Each row below holds a small network's activations on one record, seen along a few directions.
Each row is followed by the record's values for the fields Redeg, Tunen, Luvo, Guruz, Vugam.
Not every record has every field; a missing one is left out.
Other fields move the rows too, some of them a lot.
In the rows, 500 means zero.
Random noise pushes rows far along 6 fixed directions. That doesn't count. These rows show it; they differ only by the noise:
451 500 374 681 712 714 536 541 539 450 524 316 219 631 261 370 565 590
 459 550 617 441 823 455
669 414 413 321 416 926 351 842 344 513 683 194 148 411 454 257 376 321
 453 380 660 357 623 574
280 709 376 490 478 477 584 706 779 663 596 242 563 422 590 317 512 450
 574 479 573 486 959 570
633 579 568 252 299 525 525 651 501 647 805 343 538 298 657 509 343 186
 518 570 766 418 377 477
629 470 515 494 570 616 587 474 431 460 694 418 310 521 364 555 445 430
 460 654 746 418 431 339
484 500 484 464 586 522 562 399 462 472 536 478 210 628 378 515 463 476
 561 507 661 423 593 339
334 711 412 593 689 448 574 270 629 693 518 373 275 807 366 451 490 392
 615 521 753 380 761 360
495 377 569 759 572 551 440 601 560 315 381 520 515 306 396 487 717 623
 365 596 440 641 741 695

480 617 385 546 582 564 605 480 522 629 580 345 583 642 442 450 472 459
 492 513 480 380 421 432 -> (Redeg g1; Tunen y1; Luvo n2; Guruz k3; Vugam p3)
677 503 533 574 579 574 603 431 514 497 708 433 614 468 440 655 470 484
 382 781 663 473 261 386 -> (Redeg g1; Tunen y1; Luvo n1; Guruz k1; Vugam p3)
345 651 472 671 633 338 595 225 675 676 359 541 660 697 455 538 556 566
 542 518 459 485 557 501 -> (Redeg g1; Tunen y3; Luvo n2; Guruz k1; Vugam p3)
513 459 450 506 540 604 485 568 491 402 514 441 376 501 463 484 526 573
 497 503 494 482 555 435 -> (Redeg g2; Tunen y1; Luvo n1; Guruz k3; Vugam p3)
395 425 550 476 485 352 453 453 504 350 302 651 437 474 569 572 599 622
 568 411 342 579 595 485 -> (Redeg g1; Tunen y1; Luvo n1; Guruz k3; Vugam p3)
461 377 458 526 484 633 435 636 425 358 355 533 419 409 493 384 544 704
 437 356 251 545 634 595 -> (Redeg g1; Vugam p3)
331 496 462 339 497 445 692 616 574 399 540 434 322 475 484 512 432 664
 589 485 504 525 730 283 -> (Redeg g1; Tunen y1; Luvo n1; Guruz k3; Vugam p6)
308 577 443 377 483 256 894 492 656 399 617 597 666 411 594 622 419 810
 579 603 361 552 539 190 -> (Redeg g1; Vugam p3)
508 483 418 456 527 584 488 530 332 419 489 452 294 672 381 428 469 518
 533 391 539 439 512 389 -> (Redeg g1; Tunen y1; Luvo n3; Guruz k3; Vugam p4)
562 404 466 408 443 555 336 649 324 367 414 535 281 511 502 433 423 477
 541 368 496 489 579 532 -> (Redeg g1; Tunen y1; Luvo n1; Guruz k1; Vugam p4)
497 506 462 372 462 376 737 529 583 431 613 531 699 418 576 599 455 643
 510 582 402 502 378 323 -> (Redeg g1; Tunen y1; Luvo n2; Guruz k1; Vugam p3)
701 442 531 660 427 627 296 578 281 414 618 426 369 549 482 432 534 248
 433 508 780 478 414 557 -> (Redeg g1; Tunen y1; Luvo n1; Guruz k3; Vugam p5)
569 409 481 557 508 550 492 618 483 390 450 526 621 478 517 460 539 596
 399 494 376 498 441 538 -> (Redeg g1; Tunen y1; Luvo n2; Guruz k1; Vugam p3)
594 416 403 655 705 828 524 650 542 415 664 234 285 456 238 411 506 633
 367 725 676 520 706 418 -> (Redeg g1; Tunen y1; Luvo n1; Guruz k1; Vugam p6)
346 473 518 500 457 357 469 599 639 421 365 520 517 344 547 455 617 607
 535 451 401 643 777 547 -> (Redeg g2; Tunen y1; Luvo n2; Guruz k3; Vugam p6)
556 472 478 482 432 670 217 734 480 582 412 356 414 431 575 278 487 361
 474 385 478 493 702 771 -> (Redeg g1; Tunen y1; Luvo n1; Guruz k1; Vugam p6)
624 337 629 332 401 496 557 565 464 442 604 589 568 249 500 652 434 577
 444 606 480 560 306 428 -> (Redeg g1; Tunen y3; Luvo n2; Guruz k1; Vugam p6)
453 551 631 491 494 336 286 70 457 746 143 711 413 740 508 551 505 327
 619 272 465 438 370 636 -> (Redeg g2; Tunen y3; Luvo n2; Guruz k1; Vugam p3)
635 282 635 616 485 478 442 470 463 271 321 718 654 284 450 625 662 673
 362 560 269 637 329 629 -> (Redeg g2; Tunen y1; Luvo n2; Guruz k1; Vugam p3)
485 585 543 304 512 327 525 243 471 658 546 533 319 696 507 591 349 316
 637 472 709 425 398 272 -> (Redeg g1; Tunen y1; Luvo n2; Guruz k1; Vugam p6)
489 429 471 316 358 415 669 702 571 340 545 549 734 270 646 525 478 685
 505 467 246 553 458 449 -> (Redeg g1; Tunen y1; Luvo n2; Guruz k1; Vugam p3)
544 415 435 414 453 656 466 614 428 509 458 435 446 476 507 410 449 566
 466 372 386 453 489 556 -> (Redeg g1; Tunen y3; Luvo n2; Guruz k1; Vugam p3)
493 415 617 574 587 385 489 256 482 491 327 695 519 553 390 650 589 645
 474 551 397 561 412 509 -> (Redeg g1; Tunen y3; Luvo n2; Guruz k1; Vugam p6)
674 318 684 510 465 496 377 376 393 348 372 703 484 362 475 681 554 516
 426 556 445 583 267 568 -> (Redeg g2; Tunen y1; Luvo n1; Guruz k1; Vugam p3)
543 517 619 858 566 628 270 504 576 600 341 421 711 378 441 473 716 396
 343 608 451 572 522 878 -> (Redeg g2; Tunen y1; Luvo n1; Guruz k3; Vugam p3)
567 485 460 602 594 644 553 532 591 468 560 402 563 437 399 509 530 612
 410 651 498 504 516 499 -> (Redeg g2; Tunen y1; Luvo n1; Guruz k1; Vugam p3)
558 655 445 539 478 683 399 611 668 758 621 221 665 411 548 366 474 320
 438 566 605 441 567 688 -> (Redeg g2; Tunen y1; Luvo n1; Guruz k1; Vugam p3)
512 491 431 432 406 547 650 726 594 516 616 392 783 302 598 459 461 623
 431 531 359 502 472 528 -> (Redeg g1; Tunen y3; Luvo n2; Guruz k1; Vugam p3)
465 566 639 793 517 241 454 439 725 516 367 625 967 340 633 631 692 505
 376 701 441 658 504 719 -> (Redeg g1; Tunen y1; Luvo n1; Guruz k1; Vugam p3)
446 641 366 414 510 546 669 610 529 500 691 333 499 549 437 453 411 539
 572 564 644 447 567 297 -> (Redeg g2; Tunen y1; Luvo n2; Guruz k3; Vugam p4)
463 593 439 809 485 340 567 653 576 398 657 464 727 457 620 477 624 416
 463 624 668 637 655 564 -> (Redeg g1; Tunen y1; Luvo n1; Guruz k1; Vugam p5)
530 429 506 705 631 542 740 515 575 296 583 560 638 348 359 618 569 845
 343 775 408 601 462 377 -> (Redeg g2; Vugam p3)
519 392 444 405 552 634 479 504 436 393 430 487 255 563 422 480 458 628
 524 422 423 455 562 417 -> (Redeg g1; Tunen y1; Luvo n1; Guruz k1; Vugam p3)
429 518 433 529 474 547 514 656 560 501 438 421 617 415 520 408 568 567
 486 418 294 503 579 604 -> (Redeg g2; Tunen y1; Luvo n2; Guruz k3; Vugam p3)
575 555 531 501 468 539 631 556 564 532 694 457 669 322 526 560 430 541
 410 679 550 512 361 434 -> (Redeg g2; Vugam p3)
624 510 426 727 590 485 619 503 391 394 771 500 484 657 442 569 500 397
 423 699 816 538 293 347 -> (Redeg g1; Tunen y3; Luvo n2; Guruz k1; Vugam p5)
476 496 552 368 384 297 610 573 604 408 505 628 697 363 680 599 457 580
 530 530 411 541 440 424 -> (Redeg g1; Tunen y1; Luvo n1; Guruz k1; Vugam p3)
588 412 486 320 456 708 362 669 331 449 548 411 310 423 456 408 385 516
 466 370 492 442 451 589 -> (Redeg g1; Vugam p4)
326 572 189 548 639 498 705 589 457 325 576 433 198 881 380 346 490 719
 646 366 514 448 836 208 -> (Redeg g1; Tunen y1; Luvo n2; Guruz k1; Vugam p5)
499 625 529 623 570 622 307 468 570 760 518 247 424 565 447 392 514 233
 456 551 754 470 641 643 -> (Redeg g1; Tunen y1; Luvo n1; Guruz k3; Vugam p6)
379 419 469 250 396 277 684 572 454 301 546 722 391 507 575 596 417 684
 687 346 398 557 554 230 -> (Redeg g2; Tunen y3; Luvo n2; Guruz k1; Vugam p5)
445 529 563 273 198 414 291 715 440 510 367 520 580 298 722 387 498 337
 604 235 403 579 580 720 -> (Redeg g2; Tunen y1; Luvo n2; Guruz k3; Vugam p4)
541 504 596 403 418 221 702 442 483 421 622 726 803 405 655 659 503 439
 538 574 498 548 245 350 -> (Redeg g1; Tunen y1; Luvo n3; Guruz k1; Vugam p2)
462 546 478 394 473 434 590 390 543 614 465 532 558 574 522 520 422 529
 569 424 439 422 408 435 -> (Redeg g2; Tunen y3; Luvo n2; Guruz k1; Vugam p3)

Which values does each new row have?
479 626 367 558 595 527 629 480 586 583 643 344 597 637 455 463 484 489
 495 575 547 383 473 358 -> (Redeg g1; Tunen y1; Luvo n2; Guruz k3; Vugam p3)
598 525 410 635 550 696 626 666 596 574 683 284 761 389 454 451 499 589
 332 689 503 470 447 554 -> (Redeg g1; Tunen y3; Luvo n2; Guruz k1; Vugam p3)
713 554 606 510 321 622 297 596 504 810 595 344 886 290 666 443 468 168
 346 536 553 459 217 836 -> (Redeg g1; Tunen y3; Luvo n2; Guruz k1; Vugam p3)
535 328 592 380 481 452 648 469 389 243 465 686 380 407 446 701 489 706
 542 544 374 532 306 290 -> (Redeg g2; Tunen y1; Luvo n1; Guruz k3; Vugam p3)
416 630 342 354 480 479 786 624 580 565 701 341 648 530 547 469 384 551
 563 501 420 389 449 292 -> (Redeg g1; Tunen y1; Luvo n2; Guruz k3; Vugam p3)
581 449 544 668 524 619 414 594 583 459 468 438 684 316 491 503 605 542
 351 616 430 584 538 708 -> (Redeg g1; Tunen y1; Luvo n1; Guruz k1; Vugam p3)
741 473 501 724 683 690 470 413 424 496 620 427 493 643 341 564 498 441
 310 745 711 396 252 434 -> (Redeg g1; Tunen y1; Luvo n1; Guruz k1; Vugam p3)
539 584 386 562 540 681 594 617 624 658 647 271 649 466 455 408 453 536
 419 591 543 421 512 533 -> (Redeg g2; Tunen y3; Luvo n2; Guruz k1; Vugam p3)
561 434 581 236 345 473 501 652 428 427 604 534 540 253 597 562 377 541
 505 472 466 531 347 531 -> (Redeg g1; Vugam p4)
435 559 472 590 626 543 330 301 524 624 301 467 326 725 437 452 541 438
 539 396 518 454 641 583 -> (Redeg g1; Tunen y1; Luvo n1; Guruz k1; Vugam p3)
673 361 512 638 479 584 272 535 206 333 475 574 262 634 455 443 548 327
 456 362 623 533 432 572 -> (Redeg g1; Tunen y1; Luvo n2; Guruz k1; Vugam p5)
524 701 426 311 406 554 608 567 561 781 746 269 606 509 595 455 332 286
 569 512 615 330 342 421 -> (Redeg g2; Tunen y1; Luvo n2; Guruz k3; Vugam p3)
568 466 671 578 463 341 492 361 595 457 423 669 763 308 549 694 592 517
 442 650 440 624 329 587 -> (Redeg g2; Tunen y1; Luvo n1; Guruz k1; Vugam p3)
611 390 567 690 509 586 374 503 462 499 357 531 698 402 476 495 619 534
 331 517 359 552 384 747 -> (Redeg g1; Tunen y3; Luvo n2; Guruz k1; Vugam p3)
628 466 546 343 484 527 535 384 426 505 584 520 415 526 496 621 386 451
 521 560 581 428 276 359 -> (Redeg g1; Tunen y1; Luvo n1; Guruz k1; Vugam p3)
547 379 468 441 452 476 567 617 361 266 616 547 295 489 499 530 420 535
 563 476 588 530 559 347 -> (Redeg g1; Tunen y1; Luvo n1; Guruz k1; Vugam p5)
470 447 510 300 452 321 600 407 441 412 401 696 484 629 580 569 413 588
 600 370 366 440 355 309 -> (Redeg g1; Tunen y1; Luvo n2; Guruz k1; Vugam p3)
586 407 550 467 418 726 297 659 396 499 409 418 407 379 512 409 520 418
 465 382 402 481 476 709 -> (Redeg g2; Tunen y1; Luvo n1; Guruz k3; Vugam p3)
501 615 535 584 643 396 685 312 669 571 651 452 604 529 400 659 513 559
 493 850 694 540 468 315 -> (Redeg g1; Tunen y1; Luvo n1; Guruz k1; Vugam p6)
414 544 718 299 309 97 572 308 541 535 388 776 690 362 724 769 479 422
 654 471 402 569 259 449 -> (Redeg g2; Tunen y1; Luvo n1; Guruz k3; Vugam p3)
543 517 517 742 685 572 471 246 429 524 462 544 424 669 325 541 538 521
 391 607 569 469 379 447 -> (Redeg g1; Vugam p3)
478 420 692 331 359 278 592 515 537 362 510 633 556 249 607 682 476 530
 555 585 506 642 444 403 -> (Redeg g1; Tunen y1; Luvo n1; Guruz k3; Vugam p6)
